A small network was shown many inputs. Here are its activations along a few directions, one row for each input.
In each table, some parts of the input vary, and every possible input appears once, in random order.
Descriptions start from the smaller parts, as in this example, which fits no table here: line(4) and (point or line(11) or (values(3) and ring(8))).
Shared parts are said once, and a part with two or three values counts as separate values.

Table:
R1: [.13 .41 .41 -.64 -.21 -.39 -.21 .50 .28 -.34 .21 .17 -.23 -.31 -.33 -.17 .05 .31 .17 -.22]
R2: [-.12 -.33 -.45 .69 .04 .21 .30 -.47 -.28 .29 -.17 -.10 .23 .32 .34 .02 -.08 -.26 -.30 .29]
R3: [.09 .23 .16 -.31 -.21 -.16 -.30 .48 .52 -.42 .12 .00 -.55 -.07 -.24 .23 .04 .34 -.03 .31]
R4: [-.21 -.08 -.37 .44 -.01 .47 .04 -.35 -.15 -.12 .07 .06 -.30 .28 .62 .30 .14 -.19 -.30 .55]
R5: [-.10 -.23 -.13 .39 .29 .07 .37 -.48 -.59 .52 -.20 -.14 .50 .08 .15 -.11 -.14 -.21 .07 -.35]
R6: [-.05 .48 -.17 .06 .00 .23 .08 -.25 -.23 .00 .26 .12 -.60 .09 .58 .28 .37 -.05 -.14 .24]
R7: [.02 -.33 -.04 .03 -.12 .12 -.42 .33 .62 -.52 -.05 -.05 -.20 .15 -.23 .25 -.14 .18 -.22 .67]
R8: [.06 -.58 -.12 .30 -.09 -.06 -.17 .22 .52 -.05 -.23 -.21 .40 .12 -.48 -.03 -.27 .07 -.15 .47]
R9: [.05 -.51 .26 .03 .05 -.11 -.02 .22 .21 .17 -.20 -.30 .65 -.12 -.70 -.18 -.26 .07 .25 -.19]
R10: [.07 .67 .06 -.29 .12 -.09 .08 -.23 -.44 .06 .28 .25 -.31 -.10 .55 -.15 .33 -.10 .08 -.26]
R11: [-.01 .24 .00 -.18 .23 -.05 .26 -.38 -.62 .40 -.02 .14 .13 -.14 .29 -.19 .08 -.25 .18 -.81]
R12: [.08 .02 .40 -.52 -.10 -.24 -.01 .39 .17 .02 -.06 .06 .26 -.31 -.57 -.25 -.11 .09 .37 -.70]
Question: Changing only one part turns R8 into R2. The same change can be made to R7. Which row results?
Answer: R4
Question: What do these inputs look like to the network?
Answer: values(2) and ring(6)
Question: Change only the values(2) part in R6. List by row number the other rows that result.
Answer: R3

Table:
R13: [-.02 -.20 .03 .03 .09 .00 .04 -.07 -.10 .12 -.10 -.03 .33 -.03 -.09 -.13 -.10 -.09 .08 -.20]
R14: [-.07 -.24 -.20 .26 .04 .14 .08 -.19 -.09 .08 -.12 -.02 .15 .13 .12 .01 -.08 -.14 -.12 .07]
R15: [-.03 .16 -.09 -.05 -.03 .08 -.02 -.08 -.07 -.11 .08 .15 -.21 .04 .28 .03 .10 -.07 -.09 .04]
R16: [-.08 -.17 .00 .11 .06 .16 .08 -.07 -.08 .12 -.09 -.10 .10 .01 -.06 .11 -.05 -.05 .08 -.12]
R17: [.10 .33 .19 -.30 -.02 -.28 .03 .12 -.06 .05 .09 .07 -.07 -.17 -.10 -.16 .06 .11 .14 -.30]
R18: [-.05 -.18 -.29 .48 .07 .14 .11 -.27 -.10 .14 -.08 -.13 .05 .23 .22 .11 -.02 -.09 -.22 .40]
R19: [.10 -.27 .20 -.20 -.24 -.15 -.40 .63 .80 -.47 -.04 -.10 -.05 -.05 -.65 .08 -.19 .33 -.02 .42]
R20: [.07 -.04 .12 -.04 .03 -.21 .12 .03 -.08 .23 -.07 -.07 .35 -.11 -.25 -.23 -.08 .00 .15 -.31]
R21: [-.03 .21 .09 -.18 .00 .09 -.01 .03 -.05 -.05 .10 .05 -.29 -.07 .08 .16 .12 .04 .09 -.13]
R22: [.03 .18 .10 -.25 .04 -.06 -.06 .03 -.07 -.06 .07 .12 -.07 -.09 .06 -.08 .06 -.01 .08 -.20]
R23: [-.02 .23 -.15 .14 -.02 .09 .02 -.15 -.10 -.06 .15 .06 -.29 .11 .38 .10 .18 -.02 -.17 .34]
Question: What do these inputs look like to the network?
Answer: point or (values(2) and line(5))
Question: Start at R20 and move only the line(5) part, one step at a time. The first step leads to R13. Which rows follow, in order?
Answer: R16, R14, R18
